These are the activations of a small neural network, seen along a few directions. Each row is one input.
Each table varies a few parts of the input and shows all the possible inputs, shuffled.
A made-up example of a description, with smaller parts first: one of 5 places around a ring, together with either a single point or (one of 2 separate values, together with one of 4 places along a line) or one of 11 places along a line.
Shared parts are said once, and a part with two or three values counts as separate values.

Other details of the inputs shift rows strongly along two fixed directions, in all tables alike. That doesn't count.

Table:
x1: [ 4.01  0.40  1.63 -5.77  6.05  1.05 -0.29 -2.92  0.60 -0.22  3.05 -2.97]
x2: [-2.92 -0.45 -1.82 -5.45 -0.37 -1.58  3.17 -1.05  2.87 -2.09 -0.24 -3.81]
x3: [ 4.58 -2.68 -0.40  2.78  1.83  2.40 -2.27  3.37 -1.44  3.79  3.37  4.30]
x4: [-7.78  2.68  0.27  2.13 -1.69  1.04  1.39 -1.05  5.93 -2.96 -3.67 -1.53]
x5: [-6.72  1.22  0.19  4.47 -1.47  2.25  2.35 -0.12  1.16 -1.89 -2.17 -0.08]
x6: [ 1.54 -0.97  0.16  3.97  0.34  2.08 -3.98  1.88 -2.02  2.69  1.86  8.63]
x7: [ 2.60 -1.54  0.47 -0.69 -1.21  0.08 -4.70  0.76 -4.87  4.04  2.14  2.47]
x8: [ 8.58 -0.39 -0.40 -2.09  1.98 -3.81 -0.59 -2.71 -0.97 -3.11 -0.95 -6.77]
x9: [-2.18  2.02  2.65  7.63 -3.85 -1.33  0.93  0.07  1.67 -5.61 -2.79 -2.03]
x10: [-6.61  1.31 -0.60  2.33 -2.05 -0.16  4.80  2.28  2.34 -1.84 -1.67  1.53]
x11: [ 3.97 -2.89 -1.17  2.41  1.45  1.97 -2.11  2.39 -3.00  3.39  1.37  5.09]
x12: [ 0.47 -1.59 -3.14  5.48 -1.46  1.52 -1.99  3.03 -1.52  2.97 -0.43  5.62]
x13: [-1.17  0.19  2.91 -1.94  3.82  2.53  2.92 -1.82  1.20 -1.82  1.69 -4.83]
x14: [ 3.77 -0.48 -2.00 -5.84  1.78 -0.98  0.23 -2.96 -1.01  1.83 -0.99 -5.05]
x15: [ 1.52 -2.20 -2.33 -6.25  1.42  0.27 -1.66 -4.32 -0.81 -0.43  1.41 -4.95]
x16: [ 2.51  0.10  0.16  5.15 -4.55 -3.79 -0.65  3.14 -0.39 -2.61  0.44  3.47]
x17: [ 1.45 -1.72 -2.57  0.05 -4.11 -1.56 -2.06  2.77 -2.53  4.19  2.31  6.47]
x18: [ 3.69 -3.60 -4.48 -0.29 -1.02  0.43 -4.53  0.89 -1.23  3.39  1.21  2.56]
x19: [ 2.79 -1.51  0.05 -7.34  4.09 -0.86  3.17 -1.29 -1.56 -0.51  2.28 -1.98]
x20: [-7.15  4.37  1.70  2.19 -2.08  0.40  2.45 -1.28  4.39 -1.59 -4.38 -1.37]
x21: [ 7.41  1.64  0.81 -3.45  2.26 -4.16 -2.56 -4.85 -0.45 -4.09  0.12 -4.93]
x22: [-1.05  0.33  2.07 -4.12  3.24  0.10  5.40  0.60  2.42 -1.78  2.16 -3.18]
x23: [-7.21  3.79  0.86  2.99  0.14  1.25  3.07 -1.05  4.06 -3.00 -3.83 -0.77]
x24: [ 2.15 -0.09  0.67 -8.38  1.31 -3.00  1.32 -0.39 -1.93  1.19  1.29 -3.45]
x25: [-2.26  1.43  1.67  0.74 -0.41 -0.04  1.34  1.72  0.68  1.05 -3.20 -2.44]
x26: [-0.16 -1.15 -1.30  2.70 -3.71  0.91 -3.46  0.41 -2.78  3.39  0.96  4.13]
x27: [-6.11  0.70  2.76  4.71  0.06  3.19  3.20  0.63  1.09 -1.95 -1.63  0.54]
x28: [ 0.30  1.06  1.17  1.85 -1.79 -0.17 -4.90  1.88 -1.88  3.57  0.30  5.33]
Each input here is: one of 4 separate values, together with either a single point or one of 6 places along a line.
Changing only the choice among 4 separate values turns x16 into x8. The same change can be made to x22. Which row results? -> x3
Which other rows does x18 become when the choice among 4 separate values takes its other values? List them by row number. -> x2, x4, x15
Which other rows does x15 become when the place on the line of 6 takes its other values? List them by row number. -> x5, x7, x13, x26, x27
Which other rows does x7 become when the choice among 4 separate values takes its other values? List them by row number. -> x24, x25, x28

Table:
x29: [ 4.04 -2.14 -1.06 -6.33  4.86  0.90  1.14 -1.64 -1.86  1.53  2.26 -2.70]
x30: [-7.32  2.05  3.18  5.98 -1.30  2.41  3.75  4.08  2.55 -0.07 -1.89  3.23]
x31: [ 5.58 -1.07 -2.72 -5.47  1.24 -2.94 -1.02 -3.06 -1.56 -0.86  0.38 -3.74]
x32: [ 3.75 -1.76 -3.06 -7.20  1.14 -1.81 -0.58 -2.19 -1.26  1.25  1.00 -3.64]
x33: [-5.76  3.31  1.86 -3.97 -0.21 -1.71  5.40 -1.76  4.07 -3.13 -3.76 -7.33]
x34: [ 0.82 -3.27 -3.22  1.39 -2.20  1.17 -3.03  2.69 -2.58  4.00  3.19  7.23]
x35: [ 3.48 -1.11 -0.18 -6.22  5.12  1.45 -0.51 -2.80 -2.13  2.00  1.77 -2.72]
x36: [-8.75  1.82  1.65  4.62 -3.53  1.30  2.96  3.14  2.75 -0.42 -1.58  3.51]
x37: [-5.21  2.53  3.84  7.83 -1.32  1.45  2.68  3.55  3.57 -2.48 -1.58  2.83]
x38: [ 3.35 -1.03 -2.39  3.74 -3.40 -0.93 -6.03  0.95 -2.68  2.56  0.55  5.95]
x39: [ 6.42 -0.45  0.94 -4.55  2.27 -2.41 -1.09 -2.63 -2.59 -1.28  1.71 -4.08]
x40: [-3.89  4.03  2.19 -2.24 -0.14 -2.82  4.99 -2.63  3.80 -5.23 -4.38 -7.43]
x41: [ 3.25 -0.81 -2.09 -7.10  1.38 -1.18 -2.21 -3.39 -1.48  1.75  0.48 -3.61]
x42: [-5.12  1.22  2.02  8.34 -1.20  2.12  3.08  3.38  3.99 -2.58 -1.79  2.37]
x43: [ 3.83 -1.54 -0.17  4.71  0.25  1.83 -4.94  1.84 -2.03  2.52  2.78  6.48]
x44: [ 0.28 -2.29 -2.30  1.47 -1.92  1.74 -4.66  1.52 -2.83  4.47  2.65  7.22]
x45: [-3.00  2.14  2.14 -0.21  1.18 -0.83  5.77 -2.33  3.58 -6.04 -3.52 -8.72]
x46: [ 4.25 -1.63 -0.64  5.22 -2.22  0.27 -5.69  1.29 -3.32  2.01  1.71  5.13]
What do these inputs look like to the network? -> one of 3 separate values, together with one of 6 places around a ring
Changing only the choice among 3 separate values turns x29 into x30. The same change can be made to x45. Which row results? -> x39

Table:
x47: [ 2.00 -0.21  0.52 -7.07  3.95  0.37  0.35 -2.33 -1.14  1.56  1.43 -3.02]
x48: [-2.06  1.41  0.51  2.34 -1.41 -1.08  2.18  0.92  1.99 -1.94 -2.51 -1.15]
x49: [-2.98  0.77  0.46  2.45 -0.27  0.91  1.62  0.05  2.77 -2.17 -1.07 -0.79]
x50: [-4.36  0.75  1.07  0.83  0.17  1.55  3.32  1.72  1.72  0.62 -1.51 -0.62]
x51: [ 1.77 -0.91 -0.81 -6.20  4.06  1.22  0.21 -2.65 -0.87  1.57  0.92 -3.47]
x52: [ 7.54 -2.74 -2.70 -3.54 -0.99 -1.91 -6.87 -0.53 -5.44  4.41  3.95  4.09]
x53: [-3.02  1.57  1.77  1.81 -0.47  0.09  1.79  0.51  2.54 -2.23 -0.62 -0.28]
x54: [ 2.71 -1.32 -1.09 -6.43  2.95 -0.68  1.60 -2.00 -1.28 -0.03  1.74 -3.17]
x55: [ 0.38 -2.39 -2.29  4.08 -2.07  1.72 -3.54  2.63 -2.09  3.16  2.40  7.94]
x56: [-3.49  1.00  0.09  1.40 -2.71 -0.97  1.87  0.78  1.43 -1.00 -2.42 -1.56]
x57: [-1.61  1.12  2.04  3.51 -0.43  0.10  2.30  1.01  1.18 -2.10 -1.96 -1.75]
x58: [-2.01  1.26  1.62  3.82 -0.02  1.02  1.21 -0.29  1.53 -2.17 -2.02 -1.66]
x59: [-2.46  1.55  0.09  2.59 -1.01 -0.13  1.08 -0.37  2.36 -2.04 -2.62 -1.08]
x60: [ 2.32 -0.47 -0.19 -6.84  3.22 -0.59  0.59 -2.85 -1.18 -0.19  2.08 -2.58]
x61: [ 2.28 -0.56 -0.85  4.86 -3.20 -0.75 -4.66  2.81 -1.96  2.38  1.27  7.52]
x62: [ 2.79 -0.64 -1.81 -5.72  1.14 -1.27 -1.22 -3.63 -1.17  0.03  0.06 -4.41]
x63: [ 2.26 -2.27 -1.35  4.93 -2.69  0.20 -3.15  4.03 -1.65  2.37  2.47  7.16]
x64: [-2.06  2.07  2.90  3.20 -0.21  0.20  1.34  0.19  1.27 -2.24 -1.60 -1.16]
What do these inputs look like to the network? -> one of 3 separate values, together with one of 6 places along a line
Changing only the choice among 3 separate values turns x54 into x55. The same change can be made to x63. Which row results? -> x49

Table:
x65: [-3.49  0.72 -1.17  4.40 -2.34  0.43  0.42  2.03  1.83  0.05 -2.06  1.69]
x66: [-1.00  1.47  1.50 -1.23  1.86 -0.12  2.78 -1.90  2.08 -3.07 -0.06 -3.69]
x67: [ 0.48 -0.17 -0.35 -3.18  0.18 -1.35  1.14 -1.46  1.02 -1.66  0.39 -2.35]
x68: [ 1.94 -0.64 -0.15 -4.22  1.87  0.18 -1.31 -0.39 -1.87  2.96  1.95  1.06]
x69: [ 4.96 -0.88 -0.31 -2.48  0.69 -1.89 -2.31  0.32 -2.98  1.66  1.99  1.87]
x70: [-1.03  0.11 -0.12  3.52 -1.02 -0.01  1.24  2.58  0.87 -0.52 -1.07  2.19]
x71: [-4.79  2.37  0.69  3.39 -2.82 -0.36  0.67  1.48  1.92 -0.50 -2.54  0.79]
x72: [ 4.57 -1.20 -0.95 -2.92 -0.57 -1.87 -2.82  0.18 -2.28  2.25  1.89  1.59]
x73: [ 3.40 -1.51 -2.63 -2.33 -0.14 -1.00 -3.40 -1.05 -2.19  1.28  2.38  1.52]
x74: [-1.19  0.01  0.00 -4.50  2.46  1.04  1.75 -1.71  0.70 -0.47  1.05 -1.91]
x75: [ 0.69 -1.13 -0.35  4.19 -1.35  0.96 -3.72  1.48 -0.93  0.91  1.40  5.19]
x76: [ 1.03  0.18  1.18 -1.29  1.59  0.05  1.67 -1.19 -0.34 -1.18  0.58 -3.38]
x77: [ 4.36 -1.65 -2.21 -1.21  0.91  0.21 -2.95 -1.23 -1.96  2.25  0.84  1.14]
x78: [-1.02  0.44  0.41 -1.09  0.30  0.54  1.17 -2.22  0.03 -1.07 -1.41 -3.51]
x79: [ 0.39 -2.26 -1.82  3.11 -0.88  2.01 -2.54  3.50 -1.43  4.46  1.90  7.22]
x80: [-4.96  0.99  0.09  4.00 -3.04  0.50  1.31  1.51  1.19 -0.87 -2.04  0.09]
x81: [-1.94  0.91  1.86 -0.97  1.56  0.62  2.16 -1.80  1.17 -2.59 -1.75 -5.20]
x82: [-2.53  1.99  2.22  4.78 -1.62  0.34  0.66  2.17  1.42 -0.29 -0.83  2.19]
x83: [-2.64 -0.08  0.77 -2.72  1.58  1.34  2.77 -0.68  0.29  0.07 -0.04 -2.70]
x84: [-0.59  0.84  0.04 -2.68  1.34 -0.04  1.02 -3.57  1.13 -2.01 -0.90 -3.61]
x85: [ 1.85 -0.36 -0.18 -1.00  2.20  0.45 -0.56 -1.05  0.29 -0.37 -0.41 -2.00]
x86: [-1.20  2.04  2.29 -1.89  1.89 -0.28  1.22 -1.95  1.55 -1.98 -1.92 -4.39]
x87: [-0.24  0.06  0.12  5.04 -0.93  1.10 -0.12  2.59  0.78  0.48  0.04  3.16]
x88: [-3.48  1.86  1.15  4.23 -2.51  0.60 -0.37  0.82  1.19  0.24 -2.34  2.15]
x89: [-0.32  0.59  0.57 -1.82  1.05 -1.06  2.23 -1.00  0.90 -2.71 -0.06 -2.03]
x90: [ 3.46 -2.15 -1.12 -2.46 -0.56 -1.13 -1.25 -0.13 -2.28  1.24  1.76 -0.19]
x91: [ 4.64 -2.29 -0.86 -1.69  0.47 -1.13 -1.60  0.36 -3.67  1.29  2.41  1.26]
x92: [-1.38 -0.26 -0.69  3.00 -2.18 -0.13  0.74  2.33  1.59  0.16 -1.15  1.84]
What do these inputs look like to the network? -> one of 4 separate values, together with either a single point or one of 6 places around a ring
Changing only the choice among 4 separate values turns x66 into x82. The same change can be made to x84. Which row results? -> x88
List by row number the other rows that have the choice among 4 separate values in common with x83. -> x76, x78, x80, x81, x90, x91
List by row number the other rows that have the choice among 4 separate values in common with x70. -> x65, x77, x79, x85, x87, x92
